A small network was shown many inputs. Here are its activations along a few directions, one row for each input.
Each table varies a few parts of the input and shows all the possible inputs, shuffled.
Descriptions start from the smaller parts, as in this example, which fits no table here: values(3) and (point or ring(11) or (line(4) and ring(5))).
Shared parts are said once, and a part with two or three values counts as separate values.
In the rows, 128 means zero.

A family of inputs:
row 1: [120 111 126 113 132 142 119 127 126 135 156 148 132 127 114 114 162 134]
row 2: [105 122 123 109 131 139 140 125 115 134 143 140 141 139 122  99 159 140]
row 3: [134 131 154 120 137 111 130 104 108 135 130 150 139 121 130 135 129 155]
row 4: [100 125 112 175 141 182 121 134 146  42  82  63 142 152 121  98  74  95]
row 5: [136 139 155 119 142  95 152 137 102 121 127 141 128 148 133 137 125 139]
row 6: [143 141 167 126 136  96 132 122 118 128 127 151 136 130 141 144 121 148]
row 7: [135 118 102 116 108 125 126 131 132 163 146 132 110 113 124 140 146 122]
row 8: [124 141 106 115 107 111 146 150 132 163 130 123 115 134 142 139 135 117]
row 9: [156 126 159 119 144  94 131 136 113 119 139 150 121 133 127 149 131 131]
row 10: [126 134 110 118 107 125 128 119 137 173 132 131 124 104 136 136 140 136]
row 11: [139 129 107 112 109 112 124 148 143 163 139 129 109 120 133 153 142 108]
row 12: [128 109 114 186 144 186  87 135 165  37 100  72 125 138 108 111  72  87]
row 13: [147 115 145 117 146 110 130 120 103 127 142 151 123 124 116 140 138 140]
row 14: [116 134 131 196 135 188  96 114 170  55  79  76 142 128 128 103  67 105]
row 15: [132 128 142 120 143 110 152 121  94 126 132 145 130 138 125 125 131 149]
row 16: [115 127 135 116 129 141 122 114 132 145 142 149 146 117 131 105 154 148]
row 17: [118 129  98 108 110 122 145 130 120 166 132 123 120 121 128 128 146 124]
row 18: [128 144 118 120 102 114 126 135 147 172 127 130 122 117 146 149 133 126]
- What do these inputs look like to the network? => values(3) and (point or line(5))
- The inputs of row 9 and row 6 match in every part but the values(3) part. If row 7 is changed in the same way as row 9 into row 6, which row does it become? => row 10
- Which other rows does row 13 become when the values(3) part takes its other values? List them by row number. => row 3, row 15
- Which other rows does row 2 become when the line(5) part takes its other values? List them by row number. => row 5, row 8, row 15, row 17

A family of inputs:
row 19: [140 106 141 104 149 112 130 130  89 100 153 150 127 150 109 123 143 130]
row 20: [163 126 123 134 122 104 129 133 126 142 123 130 102 111 134 161 112 127]
row 21: [145 127 117 110 100 117 114 149 140 150 148 127 102 129 125 156 145 102]
row 22: [110 118  92 103 110 139 121 152 152 165 153 127 117 112 127 137 157 112]
row 23: [151 137 120 112 124  96 121 162 137 141 124 122 108 126 134 177 123 106]
row 24: [121 103 122 106 154 131 143 137 105 121 157 147 132 134 112  91 164 137]
row 25: [153 130 176 136 147 107 112 116 120 127 131 160 134 120 125 156 117 148]
row 26: [154 116 113 121 102 123 117 117 125 148 140 129 107 108 119 148 134 122]
row 27: [126 144 161 129 148  91 175 132  91 105 121 132 127 166 134 128 110 147]
row 28: [118 126  91 170 120 181 100 116 152  89  97  69 129 117 111 118  77 100]
row 29: [129 126 158 175 146 179  90 111 164  49 101 110 158 120 133 100  89 135]
row 30: [142 153 129 136 112  98 156 124 121 151  98 118 118 121 148 149  99 129]
row 31: [127 112  90 128 107 143 130 121 142 164 154 132 116 100 124 124 152 134]
row 32: [ 89 139  89 102  99 144 137 143 143 178 129 121 136 128 144 121 151 118]
row 33: [ 94 124 120  99 140 138 158 127  92 132 132 131 151 148 120  85 161 149]
row 34: [105 143 143 123 127 141 127  98 135 157 131 149 151 119 143  90 158 164]
row 35: [ 97 133  84 113 103 147 137 113 125 173 122 121 139 106 137 116 143 139]
row 36: [157 117 167 130 135 117 103 106 128 130 152 164 136 120 130 126 140 144]
row 37: [133 159 185 144 137  94 138 112 118 128 112 145 143 125 153 138 106 157]
row 38: [143 121 152 123 158 103 145 138  91 101 139 150 114 157 108 146 123 138]
row 39: [112 107 135 168 166 172 130 127 120  36 107  93 134 162 117  90 104 102]
row 40: [103 127  94 161 110 168  93 152 178  89  95  68 124 143 116 123  91  75]
row 41: [137 165 129 131 110  90 156 154 138 153 106 117 119 145 153 156 112 107]
row 42: [125 115 140 115 144 138 109 105 140 145 148 159 146 102 120 113 160 150]
- What do these inputs look like to the network? => line(4) and (point or line(5))
- The inputs of row 22 and row 31 match in every part but the line(4) part. If row 40 is changed in the same way as row 22 into row 31, which row does it become? => row 28
- List by row number the other rows that have the line(4) part in common with row 38. => row 19, row 24, row 27, row 33, row 39
- Which other rows does row 34 become when the line(4) part takes its other values? List them by row number. => row 32, row 33, row 35
- Start at row 37 and move only the line(5) part, one step at a time. The first step leads to row 25. Which rows follow, in order? => row 36, row 42, row 34

A family of inputs:
row 43: [151 137 154 169 144 156  93 139 164  41 101  97 149 116 161 131  69 127]
row 44: [110 162 118 193 118 147 124 138 186  84  62  55 124 135 143 115  52  96]
row 45: [120 113 120 147 150 164 105 141 156  76 118 108 127 145 104 101 138  79]
row 46: [ 91 134  80 153 113 168 133 161 164  98 101  62 110 161 113  99 104  74]
row 47: [113  94 150 134 178 158 112 133  98  58 142 149 153 158 108 125 135 138]
row 48: [ 88 116 133  78 122 137 147  84  85 167 173 162 160 129 117  66 187 182]
row 49: [ 74 145  62  90  77 164 129 136 162 215 136 112 136 107 139 106 170 122]
row 50: [163 148 172  69 155  26 174 113  54 182 133 182 121 142 128 152 144 163]
row 51: [107 107 147 138 153 162 133 114  59  67 122 141 163 187 108 108 124 125]
row 52: [117 117 102 115 105 178 118 123 143 181 163 167 143 102 147 105 194 140]
row 53: [185 129 102 111  88  51 159 145 125 190 143 131  77  87 142 202 126 115]
row 54: [110 117  90 160 112 182  89 156 176 106 124  86 104 160 107 131 105  72]
row 55: [150 158 101  99  99  49 178 164 123 209 114 131 105 112 170 203 126 107]
row 56: [201 130 142 111 117  56 149 133  94 180 135 176  96 107 153 183 150 121]
row 57: [107 121  75 130  57 195 112 143 166 193 180 135 116 112 146 135 168 143]
row 58: [183 135 183  81 146  36 137 119  63 179 165 204 110 137 121 170 139 169]
row 59: [131 139 116 182 134 142  98 137 205  77  85  56 111 101 129 129  57 103]
row 60: [109  98 135  90 127 138 124  82 101 162 190 177 142 109 100  75 188 183]
row 61: [141 117 190 158 179 129 113  89 118  39 105 115 139 112  99 113  89 152]
row 62: [111 145 189 152 188 123 134 108 119  54  70 114 174 141 125 111  92 148]
- What do these inputs look like to the network? => line(4) and line(5)
- The inputs of row 45 and row 46 match in every part but the line(5) part. If row 56 is changed in the same way as row 45 into row 46, which row does it become? => row 55
